A small network was shown many inputs. Here are its activations along a few directions, one row for each input.
In each table, some parts of the input vary, and every possible input appears once, in random order.
A made-up example of a description, with smaller parts first: line(6) and (point or ring(11) or (values(3) and ring(5))).
Shared parts are said once, and a part with two or three values counts as separate values.
(in the rows, 128 means zero)

Other details of the inputs vary at random and push rows far along two fixed directions, the same in every table; ignore that.

Rows:
r1: [122 113  82 107 119 118 104  97 133 152 143 143 122 116 142]
r2: [111 183 149 101 106 202  85 127 200  73  85 141  92 128 199]
r3: [154 141  71 152  97 128  58  56 170 163 142 175 115  85 165]
r4: [135 113 115 151 150  99 172 136  77 144 123  98 153 123  96]
r5: [140 160 115 149  70  82  21  82 165 140 147 151 144  47 168]
r6: [127 148 197 133 132 167 123 181 171  88 102 130 101 141 169]
r7: [140 119 115 161 115  90 118 119  91 159 137 121 143  84 124]
r8: [137  81  74 124 151 105 211 137  41 185 115  94 125 125  92]
r9: [119 152 209  98 136 163 133 188 183  69 101 115 107 165 152]
r10: [106 107 170  59 166 185 228 195 123  78  85 101  84 176 138]
r11: [100 125 188  98 165 164 160 175 161  60 119 117 121 191 127]
r12: [162 157 108 179  85  99  21  70 180 154 158 170 141  89 152]
r13: [130 120 115 129 120  83 127 116  96 137 137 106 154  97 105]
r14: [142 106 107 156 143  97 155 110  92 150 150 116 153 143  80]
r15: [140 135 108 167 119  98 100 106 118 149 128 123 147  84 127]
r16: [123 132  67 118 114 128  98  67 100 157 143 134 142 116 127]
r17: [140 122  69 142 128 134 145  84  85 162 139 134 118 134 113]
r18: [127 138 202 129 142 180 138 173 186  76 118 139 100 187 146]
r19: [120  84  92  86 155 121 183 118  75 151 141 117 126 145 102]
r20: [130 111  83 103 118 104 146 118 100 160 123 114 123 104 126]
r21: [131 150 113 148  82  90  12  70 172 145 169 163 149  74 161]
r22: [133 105 124 118 141  87 139 125  86 155 160 111 157 148  82]
r23: [122 161 151 128 123 201  97 120 212  83 102 176  70 150 194]
r24: [140 175 110 151  88  90  28  80 184 126 136 145 152  66 163]
r25: [102 182 150  98 120 209  68 121 224  64 108 167  80 150 208]
r26: [136  78  84 125 142 125 190 120  77 163 135 123 115 146 101]
r27: [117 174 180 119 125 164  52 134 236  65 125 158 121 150 182]
r28: [ 92  78 196  84 169 152 220 199  87  72 132 102 117 190 106]
r29: [120 182 144 132 117 213  91 130 194  87  75 144  87 128 202]
r30: [143  97 132 137 161  97 204 163  48 165 126  81 146 151  68]
r31: [133 123  82 130 148 135 187 125  57 161 107 101 117 132 109]
r32: [150 179 107 180 101 104  31  86 187 145 125 145 146  73 161]
r33: [ 99  92 109 106 132 113 167 154  95 160 150 134 164 135  57]
r34: [108 138 202 102 126 156 136 179 164  70 110 118 107 141 158]
r35: [140 123 116 161 116  91 117 118  95 165 137 118 144  89 121]
r36: [132  99 121 121 127  81 127 118  79 157 167 120 155 126  96]
r37: [128  98  82  96 146  96 208 122  33 169 120  95 129 130  82]
r38: [ 91 134 176  92 124 171 160 205 172  93 100 135 124 141 113]
r39: [147  89 123 147 132  94 162 125  66 163 160 120 143 139  84]
r40: [118 102 119 124 137  96 133 115  96 129 155 118 155 128  99]
r41: [147 160 105 181  95 110  34  66 189 131 151 168 144  90 158]
r42: [136 105 115 124 133  80 126 115  85 155 163 117 159 133  89]
r43: [106  96 199 118 170 182 216 191 127  58 112 114 103 199 115]
r44: [108 121 170  97 178 199 231 195 114  87  69 108  73 186 141]
r45: [126 136  93 157 103 111 107 134 134 184 126 149 157  78  96]
r46: [122 147 198 102 132 154 130 181 171  72 105 118 111 152 151]
r47: [150 136 113 157 138  97 130 124 106 157 126 110 154 117 108]
r48: [104 168 185 119 126 173  63 138 237  46 121 159 115 145 190]
r49: [131 129  71 108 126 110 158 103  64 161 124 104 129 115 108]
r50: [114 153 186 107 141 154 135 171 179  65 101 112 118 154 146]
r51: [ 93 102 159  67 176 183 218 172 107  84 105 119  88 201 125]
r52: [160 165 100 181  94 100  24  62 187 151 155 167 150  95 149]
r53: [141 123 118 121 137  81 150 130  87 146 135  95 161 127  88]
r54: [114 120 199 131 133 178 145 169 166  65 123 144  95 162 158]
r55: [152 120 114 155 132  87 137 130  82 169 133 107 150 112 100]
r56: [133  88 133 145 134 108 171 130  76 145 155 118 136 142  92]
r57: [139 103 130 116 125  77 158 141  62 155 144  96 150 117  90]
r58: [146 133  82 137 124 125 119 101 124 167 113 134 116  89 148]
r59: [130 148  91 167  78 122  48  96 188 170 151 191 150  79 118]
r60: [141 121  65 148 116 138 129  70  85 166 137 133 131 124 114]
Description of these inputs: values(4) and (point or line(5) or ring(9)).
The inputs of r23 and r37 match in every part but the values(4) part. If r18 is changed in the same way as r23 into r37, which row does it become? -> r9
The inputs of r47 and r53 match in every part but the values(4) part. If r7 is changed in the same way as r47 into r53, which row does it become? -> r5
Change only the values(4) part in r48. List by row number the other rows that result. -> r4, r24, r41
Change only the values(4) part in r10. List by row number the other rows that result. -> r3, r19, r58
Change only the line(5) part in r16. List by row number the other rows that result. -> r1, r19, r25, r51
Start at r48 and move only the ring(9) part, one step at a time. The first step leads to r40. Which rows follow, in order? -> r28, r21, r36, r42, r22, r27, r11

Rows:
r61: [158 174 142 173  98 115  80 145 133 159 106 104 155  90 132]
r62: [122 129 158 143 150 178 161 144 146  93 105 129  93 172 152]
r63: [155  81 113 127 133  38 168 101  37 177 182  99 177 136  27]
r64: [130 137  95 111 109 124  90  95 136 146 139 133 121 103 154]
r65: [115 119 151  84 141 167 146 154 140  94 112 119  94 161 158]
r66: [121 144  89 108 105 120  90 102 141 146 120 141 127 100 139]
r67: [159 156 128 158 130  77  96 147 162 160 102 116 140  73 143]
r68: [139 126 101 147 112 135  96  96 146 150 149 150 121 116 143]
r69: [160  78  62 157 147  80 181  84  19 199 155 112 154 125  71]
r70: [122 132 154  97 150 170 154 144 133  88 101 120  98 156 164]
r71: [125 136  95 101 104 125  94  99 140 148 131 147 130  98 146]
r72: [130  83 112 136 177 131 247 147  31 146 122  93 127 174  66]
r73: [129 159  86 125 116 126  95  94 132 136 119 134 127  93 147]
r74: [116 151  87 108 104 125  97 101 143 148 123 141 129  93 137]
r75: [ 93 114 199 119 152 145 127 178 156  77 138 123 142 152 121]
r76: [110 122 151 117 137 180 159 162 158 100 105 145 100 165 130]
r77: [143 149 146 164  82  87 100 139 127 132 109 114 133  43 150]
r78: [113 133 204 113 141 134 137 176 152  85 147 139 119 177 126]
r79: [119  86 110 101 172 116 241 142  21 141 115  70 123 169  86]
r80: [138 130 138 137 109  89  86 114 162 102 163 130 163 131 114]
r81: [104 116 197 118 143 142 137 169 168  64 135 119 151 165 127]
r82: [133 158  92 131 119 122  94  87 129 138 117 128 122  99 153]
r83: [144 119 103 147 113 130  90  97 144 148 146 151 118 122 144]
r84: [105 129 149 116 136 185 165 162 160 102 108 145 103 159 129]
r85: [ 99 122 200 118 148 139 126 182 148  82 139 139 132 164 127]
r86: [139 148  93 161 119 138 101  96 142 141 129 152 127 107 135]
r87: [134 125 101 137 106 135 100 100 150 153 140 164 130 111 135]
What do these inputs look like to the network? -> values(3) or ring(6) or (values(2) and ring(9))
